A small network was trained on invented records. Each row is its activation on one of them, seen along a few directions.
After each row come some of the record's fields: Nirug, Fakim, Parod, Daf, Kud, Gaki, Bupok.
A field that a record lacks is written none.
The largest differences between rows may come from other fields.
In the rows, zero is written as 500.
Strong random noise was added to every row along 8 fixed directions; ignore it. To show where, here is one row again and again, with new noise each time:
[445 567 381 431 623 333 568 508 521 501 518 451 545 487 659 467 457 320
 620 474 657 502 557 533]
[538 553 554 374 591 474 411 519 537 530 476 438 468 518 546 459 520 379
 617 480 522 520 617 454]
[509 523 565 343 610 360 597 374 494 421 448 264 461 461 521 797 441 615
 576 358 592 530 428 389]
[630 425 577 375 583 431 612 452 512 345 572 451 596 608 397 393 465 677
 503 424 461 420 535 486]
[441 448 433 467 663 507 424 624 565 595 565 471 574 513 673 356 521 330
 552 567 552 467 646 549]
[494 370 655 360 641 553 554 555 573 533 566 306 513 512 604 666 510 569
 548 514 526 525 520 463]
[401 445 165 659 572 217 709 446 417 449 541 525 606 572 524 440 394 365
 447 417 609 393 377 565]
[397 424 509 486 515 555 645 582 519 380 659 402 461 515 554 706 555 729
 377 424 197 361 484 585]
[542 470 496 440 583 522 376 545 501 503 432 480 446 501 557 543 534 439
 442 419 374 480 522 413]
[414 502 351 468 576 390 666 569 505 404 559 489 514 462 719 625 484 459
 443 409 444 444 451 564]

[454 349 457 444 596 608 496 634 500 483 507 523 536 387 735 570 499 488
 374 507 496 532 539 513]  Nirug=s2, Fakim=v2, Parod=u1, Daf=e1, Kud=w1, Gaki=k1, Bupok=none
[611 463 749 405 430 613 528 479 543 434 584 478 492 635 324 459 495 724
 492 466 361 423 498 495]  Nirug=s1, Fakim=v2, Parod=u1, Daf=e2, Kud=none, Gaki=k2, Bupok=h2
[535 512 567 591 435 489 379 413 466 646 439 516 466 568 256 361 475 338
 645 583 632 596 549 422]  Nirug=s2, Fakim=v1, Parod=u2, Daf=e1, Kud=w1, Gaki=k2, Bupok=h1
[567 699 656 255 416 563 581 586 600 382 477 590 354 377 738 619 613 377
 618 474 360 625 575 486]  Nirug=s1, Fakim=v2, Parod=u2, Daf=e1, Kud=w2, Gaki=k1, Bupok=none
[519 250 832 507 477 749 467 562 518 742 476 335 372 541 406 763 595 457
 553 654 417 652 433 361]  Nirug=s4, Fakim=v1, Parod=u1, Daf=e1, Kud=w1, Gaki=k2, Bupok=h4
[475 542 468 620 390 636 267 510 434 533 397 577 337 460 380 583 575 533
 324 414 223 458 498 440]  Nirug=s2, Fakim=v1, Parod=u1, Daf=e1, Kud=w1, Gaki=k2, Bupok=h1
[387 434 328 671 487 505 469 497 416 504 566 534 505 483 371 417 530 532
 428 490 343 405 585 553]  Nirug=s2, Fakim=v2, Parod=u1, Daf=e1, Kud=w1, Gaki=k2, Bupok=h4
[570 385 619 601 404 530 510 389 493 650 482 408 470 564 215 506 559 481
 531 632 462 509 398 394]  Nirug=s5, Fakim=v1, Parod=u1, Daf=e2, Kud=none, Gaki=k1, Bupok=none
[592 509 382 436 570 435 511 400 464 260 390 572 607 400 561 550 427 738
 263 302 428 413 376 419]  Nirug=s1, Fakim=v2, Parod=u1, Daf=e1, Kud=w1, Gaki=k2, Bupok=h2
[594 454 584 410 552 490 505 492 553 534 455 438 518 515 507 554 509 447
 526 496 547 560 436 384]  Nirug=s1, Fakim=v2, Parod=u2, Daf=e1, Kud=w2, Gaki=k1, Bupok=none
[537 430 506 597 412 481 779 476 557 466 614 523 580 536 439 530 513 595
 421 580 467 431 279 570]  Nirug=s5, Fakim=v1, Parod=u1, Daf=e1, Kud=w1, Gaki=k1, Bupok=none
[367 390 338 646 507 430 693 520 497 503 554 517 594 491 669 655 451 481
 372 498 602 471 291 565]  Nirug=s1, Fakim=v2, Parod=u2, Daf=e1, Kud=w2, Gaki=k2, Bupok=h2
[494 514 554 511 418 384 711 503 500 634 556 514 463 576 440 465 448 161
 821 626 780 671 519 524]  Nirug=s2, Fakim=v2, Parod=u2, Daf=e1, Kud=w1, Gaki=k2, Bupok=h4
[529 447 579 460 458 621 526 573 478 443 472 513 431 431 553 677 559 596
 429 477 327 519 473 473]  Nirug=s4, Fakim=v1, Parod=u2, Daf=e1, Kud=w1, Gaki=k2, Bupok=h4
[385 627 430 599 496 536 249 516 477 597 439 460 347 505 462 582 531 436
 430 455 384 387 506 501]  Nirug=s4, Fakim=v2, Parod=u1, Daf=e1, Kud=w2, Gaki=k1, Bupok=none
[666 456 556 545 513 461 341 246 467 553 367 380 514 481 123 420 589 552
 540 518 405 468 513 258]  Nirug=s5, Fakim=v2, Parod=u2, Daf=e1, Kud=w2, Gaki=k1, Bupok=none
[397 398 387 811 301 487 676 555 422 624 593 663 431 662 333 463 505 239
 477 592 425 479 388 570]  Nirug=s2, Fakim=v2, Parod=u2, Daf=e1, Kud=w2, Gaki=k2, Bupok=h2
[627 319 783 509 437 690 582 614 583 540 716 545 585 734 357 227 526 603
 556 714 503 483 572 609]  Nirug=s4, Fakim=v1, Parod=u2, Daf=e2, Kud=none, Gaki=k1, Bupok=none
[518 439 572 404 605 479 512 439 504 523 473 363 538 499 490 521 448 530
 605 505 650 555 552 456]  Nirug=s3, Fakim=v1, Parod=u1, Daf=e1, Kud=w1, Gaki=k1, Bupok=none
[416 509 330 558 420 435 628 583 431 365 539 663 456 463 631 554 450 469
 400 377 424 458 503 631]  Nirug=s2, Fakim=v1, Parod=u2, Daf=e1, Kud=w1, Gaki=k2, Bupok=h2
[454 525 452 544 415 466 600 510 499 532 461 562 448 452 575 590 470 305
 580 557 667 633 438 489]  Nirug=s2, Fakim=v2, Parod=u2, Daf=e1, Kud=w2, Gaki=k1, Bupok=none
[689 514 586 485 442 425 459 335 437 420 422 535 550 682 183 308 419 615
 529 443 580 486 503 435]  Nirug=s3, Fakim=v1, Parod=u2, Daf=e1, Kud=w1, Gaki=k2, Bupok=h3
[434 392 521 662 466 556 363 462 439 707 490 416 422 599 268 537 496 432
 510 550 525 489 445 425]  Nirug=s2, Fakim=v2, Parod=u1, Daf=e2, Kud=none, Gaki=k2, Bupok=h1
[537 633 510 422 387 429 660 422 471 241 582 595 534 442 397 362 468 702
 580 439 392 445 632 582]  Nirug=s2, Fakim=v1, Parod=u2, Daf=e2, Kud=none, Gaki=k2, Bupok=h2
[524 326 410 665 374 555 499 564 429 476 498 677 466 590 374 407 480 475
 344 496 364 469 419 489]  Nirug=s2, Fakim=v1, Parod=u2, Daf=e2, Kud=none, Gaki=k1, Bupok=none
[470 554 483 591 446 517 356 446 438 551 442 520 396 537 375 487 523 426
 542 493 419 474 554 469]  Nirug=s4, Fakim=v2, Parod=u2, Daf=e1, Kud=w1, Gaki=k2, Bupok=h2
[497 520 695 465 502 600 294 614 554 818 500 424 352 590 515 498 568 172
 720 649 585 631 601 450]  Nirug=s4, Fakim=v1, Parod=u2, Daf=e2, Kud=none, Gaki=k2, Bupok=h1
[488 416 453 553 557 524 343 430 431 451 506 380 490 547 290 444 524 759
 398 395 272 340 605 451]  Nirug=s3, Fakim=v1, Parod=u2, Daf=e2, Kud=none, Gaki=k1, Bupok=none
[435 541 237 624 537 295 485 393 462 571 452 504 587 435 502 471 478 302
 498 535 633 449 412 458]  Nirug=s5, Fakim=v2, Parod=u2, Daf=e1, Kud=w2, Gaki=k2, Bupok=h3
[660 465 509 449 484 478 587 437 524 398 443 541 562 376 506 496 568 547
 426 517 377 507 402 368]  Nirug=s5, Fakim=v2, Parod=u2, Daf=e2, Kud=none, Gaki=k1, Bupok=none
[572 432 599 479 546 629 409 465 566 422 603 462 633 550 380 355 518 827
 414 527 411 391 552 508]  Nirug=s1, Fakim=v2, Parod=u2, Daf=e1, Kud=w2, Gaki=k2, Bupok=h1
[489 532 211 489 625 326 399 455 382 405 349 547 533 421 601 426 440 402
 398 311 526 456 527 454]  Nirug=s3, Fakim=v1, Parod=u1, Daf=e1, Kud=w1, Gaki=k1, Bupok=none
[427 602 438 534 549 443 446 397 485 464 512 358 519 421 458 600 517 683
 484 458 455 417 498 488]  Nirug=s4, Fakim=v1, Parod=u2, Daf=e1, Kud=w2, Gaki=k2, Bupok=h1
[632 281 569 481 593 476 459 352 451 467 292 414 559 442 428 672 337 717
 387 415 790 629 320 272]  Nirug=s2, Fakim=v1, Parod=u2, Daf=e2, Kud=none, Gaki=k1, Bupok=none
[421 344 493 551 548 543 642 583 510 471 675 495 622 603 520 429 492 613
 427 552 444 402 514 646]  Nirug=s3, Fakim=v2, Parod=u1, Daf=e1, Kud=w1, Gaki=k2, Bupok=h2
[516 668 442 575 227 302 725 389 375 455 480 652 330 577 268 458 493 255
 683 429 481 581 463 516]  Nirug=s2, Fakim=v1, Parod=u1, Daf=e2, Kud=none, Gaki=k2, Bupok=h4
[459 655 318 364 695 487 282 542 524 362 516 513 611 343 692 299 549 643
 424 385 342 348 795 590]  Nirug=s3, Fakim=v1, Parod=u1, Daf=e1, Kud=w1, Gaki=k2, Bupok=h4
[495 579 540 428 544 474 418 505 504 526 474 420 427 469 572 623 488 478
 554 456 535 510 500 456]  Nirug=s4, Fakim=v2, Parod=u2, Daf=e2, Kud=none, Gaki=k2, Bupok=h1
[337 598 411 593 514 552 356 445 501 512 533 380 499 389 438 578 533 706
 428 477 370 379 577 542]  Nirug=s2, Fakim=v1, Parod=u1, Daf=e1, Kud=w1, Gaki=k2, Bupok=h1
[507 462 415 690 402 414 501 382 363 486 402 526 428 566 280 605 479 568
 366 403 390 460 292 419]  Nirug=s4, Fakim=v1, Parod=u2, Daf=e2, Kud=none, Gaki=k2, Bupok=h1
[472 404 436 580 441 501 626 529 480 482 553 620 567 576 489 408 469 476
 446 533 515 474 452 590]  Nirug=s1, Fakim=v1, Parod=u1, Daf=e1, Kud=w1, Gaki=k2, Bupok=h2
[529 406 526 543 474 489 621 390 493 392 465 420 516 477 439 730 428 814
 352 416 502 502 258 438]  Nirug=s1, Fakim=v1, Parod=u2, Daf=e2, Kud=none, Gaki=k1, Bupok=none

Here are new rows. What are their fields?
[453 380 446 413 627 379 811 470 548 464 648 350 691 399 647 598 494 613
 547 573 647 474 439 577]  Nirug=s5, Fakim=v1, Parod=u1, Daf=e1, Kud=w1, Gaki=k2, Bupok=h4
[543 522 581 456 496 647 208 599 528 576 287 532 337 346 669 714 526 392
 390 440 392 615 459 331]  Nirug=s2, Fakim=v1, Parod=u2, Daf=e2, Kud=none, Gaki=k1, Bupok=none
[523 286 557 591 475 552 566 485 435 583 474 415 469 616 362 611 484 488
 435 502 477 519 372 433]  Nirug=s3, Fakim=v1, Parod=u1, Daf=e1, Kud=w1, Gaki=k1, Bupok=none
[294 794 154 700 336 224 664 416 385 423 471 603 371 453 560 641 444 332
 474 388 507 439 357 644]  Nirug=s4, Fakim=v1, Parod=u1, Daf=e2, Kud=none, Gaki=k1, Bupok=none
[582 364 653 551 476 621 331 363 466 578 371 342 415 536 213 669 549 647
 431 465 390 517 425 266]  Nirug=s1, Fakim=v2, Parod=u2, Daf=e1, Kud=w2, Gaki=k1, Bupok=none
[451 197 583 566 494 575 685 505 448 506 668 381 534 578 297 579 486 715
 474 529 443 458 488 536]  Nirug=s2, Fakim=v2, Parod=u1, Daf=e1, Kud=w1, Gaki=k2, Bupok=h4
[472 480 424 695 289 517 626 522 421 413 553 667 415 553 344 472 485 536
 421 482 318 463 429 577]  Nirug=s2, Fakim=v1, Parod=u2, Daf=e2, Kud=none, Gaki=k1, Bupok=none
[533 565 346 652 383 355 382 325 359 448 346 607 425 534 223 400 424 452
 498 380 555 511 471 437]  Nirug=s2, Fakim=v1, Parod=u2, Daf=e1, Kud=w1, Gaki=k1, Bupok=none
[502 628 436 600 443 434 400 359 424 408 476 473 453 530 270 459 514 637
 454 425 380 387 487 484]  Nirug=s4, Fakim=v2, Parod=u2, Daf=e1, Kud=w2, Gaki=k1, Bupok=none
[363 625 394 592 451 449 588 485 598 415 701 475 591 460 495 428 532 692
 475 569 365 299 541 719]  Nirug=s5, Fakim=v1, Parod=u2, Daf=e1, Kud=w1, Gaki=k1, Bupok=none
[386 479 607 502 509 615 408 445 543 544 546 329 486 458 435 639 525 728
 540 540 475 478 600 517]  Nirug=s1, Fakim=v1, Parod=u2, Daf=e1, Kud=w1, Gaki=k2, Bupok=h2
[448 314 545 471 595 591 586 633 530 587 533 426 515 459 769 745 476 495
 422 538 565 606 369 487]  Nirug=s3, Fakim=v1, Parod=u2, Daf=e2, Kud=none, Gaki=k2, Bupok=h1
[490 463 357 565 565 340 536 338 441 409 443 442 646 430 403 458 339 649
 511 473 784 512 460 473]  Nirug=s2, Fakim=v1, Parod=u2, Daf=e1, Kud=w1, Gaki=k1, Bupok=none
[596 560 502 526 403 489 407 409 428 397 355 560 435 451 319 490 476 560
 460 401 430 523 491 392]  Nirug=s2, Fakim=v1, Parod=u2, Daf=e1, Kud=w1, Gaki=k1, Bupok=none
[465 685 540 391 459 553 437 587 541 428 559 539 437 493 574 427 561 501
 551 494 352 478 674 618]  Nirug=s3, Fakim=v1, Parod=u1, Daf=e1, Kud=w1, Gaki=k1, Bupok=none
[679 235 608 493 561 569 435 611 497 720 428 576 529 665 470 252 492 167
 566 619 632 645 526 385]  Nirug=s3, Fakim=v1, Parod=u2, Daf=e2, Kud=none, Gaki=k1, Bupok=none
[363 587 290 532 613 420 417 442 516 506 393 404 570 325 682 618 435 525
 420 463 647 484 447 479]  Nirug=s1, Fakim=v1, Parod=u1, Daf=e1, Kud=w1, Gaki=k1, Bupok=none
[540 517 488 463 640 410 294 310 450 507 305 299 516 408 427 601 433 604
 536 419 707 520 510 317]  Nirug=s4, Fakim=v1, Parod=u2, Daf=e1, Kud=w2, Gaki=k1, Bupok=none
[475 533 506 625 376 618 422 639 546 597 599 641 421 668 417 324 573 344
 443 557 296 414 480 619]  Nirug=s1, Fakim=v2, Parod=u1, Daf=e1, Kud=w1, Gaki=k1, Bupok=none
[462 367 384 684 495 483 468 512 450 656 416 571 516 536 469 468 454 262
 460 582 709 588 391 419]  Nirug=s2, Fakim=v2, Parod=u2, Daf=e1, Kud=w2, Gaki=k1, Bupok=none
[524 361 766 405 582 616 521 604 573 709 563 394 514 571 574 531 534 350
 653 676 708 653 510 487]  Nirug=s4, Fakim=v2, Parod=u1, Daf=e1, Kud=w1, Gaki=k2, Bupok=h1
